These are the activations of a small network on made-up records, seen along a few directions, one row for each record.
Records have a field called TAGA. Each example row is followed by its value.
Records without TAGA are marked missing.
The largest differences between rows may come from other fields.
[ -6  -1  -6  12   0 -11 -14  -2   0   6   6   6  -9 -15   0 -11  -6  -7
  -3  -9   5 -13  -6   0  -2 -17]
ves
[  1  24  -4  16  -1  15   0 -21  -4   4 -35   9  22 -14  -9  15 -16  11
  10   3  38   2  21   6 -21  11]
barim
[-13  15   8   2   8   6  -5 -21 -21  -4  -2   2  -5  13   7   6   2   4
  -9  19   2 -11   9   6   9  14]
mabu
[ -3  19  -5   7   4  -4  21 -22 -12  18 -34  -2  15  -1  -4  21 -15  -4
  11   2  23   9  25   4 -18   3]
barim
[ -2 -25  12  -6   6 -11  11   0   2   7  -5  -7   8   6  15  14  -1   7
 -18 -16   1  -4  -7   3  13  -1]
missing
[ -4   5  30  -3  -5   5   0  -5   1  -7  -4   8  20   4   8  15  11  -7
   4 -20   5  16   3   9   0   3]
missing
[ -2  19  11  10   8  19 -11 -13  -1  -4 -27   8   4   1 -15  14 -12   8
  -3  10  14  -4  20   1  -5  11]
misu
[  2   7   6  -1   1   3  -1   8   8   6   0  23  18   2   1   6 -10   2
 -10 -17   3   4   8  -3   7  16]
missing
[ -9  -3  -1  -3   7  19  -9  -9  -4 -13  -4   3  -3   5  -9  11   4   3
  13  10   4   1  -3  13  -4  -1]
ves
[ 16 -18 -13  -7  -9  -7   1   7  11  11  17   0 -18   6  -4 -10  10 -19
   7  -5  -6  -7  -9 -11   3   3]
ves
[  3   3 -11 -13  -6  10   9   2 -27   1   9  -6  -3  -1   5  -1   8  -3
   5  12 -13   2   2  -9   8   9]
mabu
[  8  22  -5  -5  -5  25   3 -17 -13  -4  -5  17  26 -12   5  14  -6   4
 -10  17   3  11  19 -21  -1  11]
mabu
[  1  -6  -9  -3   5  -5  15   9   1  10 -14 -11 -22  15   1   1  -6 -11
  12   8  -5   8  -9  -3  13  10]
misu
[ -5  11  -3 -12   7  12  -5  -4   7   0  -3  12   6  -1  -5  -5 -11   4
 -12  11   7  15  14  -8   3   5]
ves
[  1   8   2  -5  -9  16   7  -4 -17  -2   5   7  16 -11   4   7   2   1
  -4  23  -9   8  11 -19   1  12]
mabu
[  5  13  10  -2   1  -6   6  -2 -15 -13  -5  -8   9  -3  -5  11   8  11
 -15  13 -10 -12  10  -6   6  -7]
bis
[ 10  31   8   2   1  25   0 -33 -19  -7 -17   1  15  -1  -4  35  -5   3
   8   4   5   7  22  -8 -11  10]
bis
[  9  31 -10 -10  -5   7  19 -20 -10   7 -20  -6  11   6   7  10  -4   7
  -2   1  10   8   8  -1 -10  25]
ketu
[  5  27  10   8   1   6   1 -19 -10  -9  -6  -1  18  -9  -7  11  -1  11
  21   4  18   2  -2  17  -5  10]
ketu
[ 12   9   7   0  -2   5  10 -13 -16  -8 -12 -11  15   3   5  23  -5   8
 -13  15  -1  -4   9  -3  13  -7]
bis
[ -5 -30   8  -5   6 -21   1  31   6  -8  32   2 -18  13  10 -25   8   3
  24 -25  -2   2 -43   7  19   2]
missing
[  3  43   4  -3  -5  17  11 -20   0  -9 -14  13  29 -11  -7   8 -18  10
 -10   3   6   9  20  -1 -14  21]
ketu
[  7  24  -9   2 -13  22   8 -18  10  -1 -40   6  39 -16 -10  12 -17   1
  -3   4  11  15  23  -9 -12  19]
barim
[  6  -2  -4  -3  20  12  20 -10  -4   4 -23 -22  18   3  -9  11 -15   4
  -3  -6  15   1   7  -2 -10   1]
barim
[ 11  29   7 -13  -1  10  15 -11  -6  -1  -4  -8  13  -6  -4   4  -3   0
  14  -5   9  14  -4   0  -4  17]
ketu
[  6   2   1   5   2 -11  14   4 -18   5 -14  -6 -11 -10  -9  15 -12  -6
   7   4   5  12   3  -6 -11 -26]
misu
[  0  -9   9   1  11 -13  -1  17  -1 -18 -10 -12 -15   3 -13  -6  -2   5
  -2   7  -9 -10 -16   4   8 -14]
misu
[ 10  12  -8 -11 -13   2  10   2 -16   3   1 -10  -3   1  -1   9   8   6
   9   8 -11   1   3 -12   7   6]
bis

Here are new rows. What is TAGA for each?
[  9  19   6   6   5  33   2 -25  -7   4 -34   3  11   1 -13  29  -9  -3
   6   4  15   9  28  -4 -12  12]
misu
[  1  35   8  15  -2  33   7 -27  -1   3 -46  -2  41   1  -2  28 -14   4
  -6   9  17  16  38   3 -22  18]
barim
[  9   4  -4  -8  15  26  -2 -21 -13  -2 -19   4  14   2  -6  19  -5  -6
  -2   6  10   9  15   0 -10   4]
ves
[  7  15   8  -2   3  -5   7 -14  -8 -17  -7  -6  14  -9 -13   5  -9  21
  -9   4  -2 -10  -2  12  -8   2]
ketu
[ 11  17   0   9  -8  -2   5 -23 -33  10 -13   3  12 -21  -6  28  -9   4
   6  12  10   8  20 -16 -14  -2]
bis
[  3   3  16   4 -25  11  -2 -12  -9   0 -17   5  23   4   7  15   9   7
  -8 -12   0  11  27   4  -6   7]
missing
[ -7 -24 -12  -3   1 -28  -4  33  20  -1  35 -14 -39  17   7 -33   4  -2
   7  -6 -21 -17 -28   7  21 -12]
ves
[ -5  20   0  -4   3   2  -1   1  -4 -10   7   8  -3  -3  -5   2 -10  10
   2   6  -5  -6  -8  -9   7   9]
bis
[  4  16 -12  -2 -10   4  14  -4  -3 -14   0  -2   6  -6  -4  -2  -3  20
  11   1   3  -2  -9   7  -5  11]
ketu
[ -3  13  -2   6  -2  13  -6 -13 -30 -13   1   5   6  -4   5  10   0   9
  15  16   3  -6   6   6  -3   2]
mabu
[  4 -16  12  -6 -14  -1   4   2  -7  -4  -6  -4  16   2   7  10   7   6
 -15 -17  -5   0   6   2   2  -4]
missing
[ -2   7   1   3  -2  -6   6  16   8 -10  -4  -1  -8   2 -10 -10  -8   3
   2   9 -12  11   2  -7  12  -7]
misu
[ -5  12   2   2   3   2   1  10  10  -8  -9   3  -4   0 -11  -4 -15  -3
  -1   6  -5  12   2 -10   7   1]
misu
[  2   7 -14 -13  -1  11   9   1 -25   3   9  -5  -5   9   8   2  -1  -4
   4  10  -9   2   1  -5  13   6]
mabu
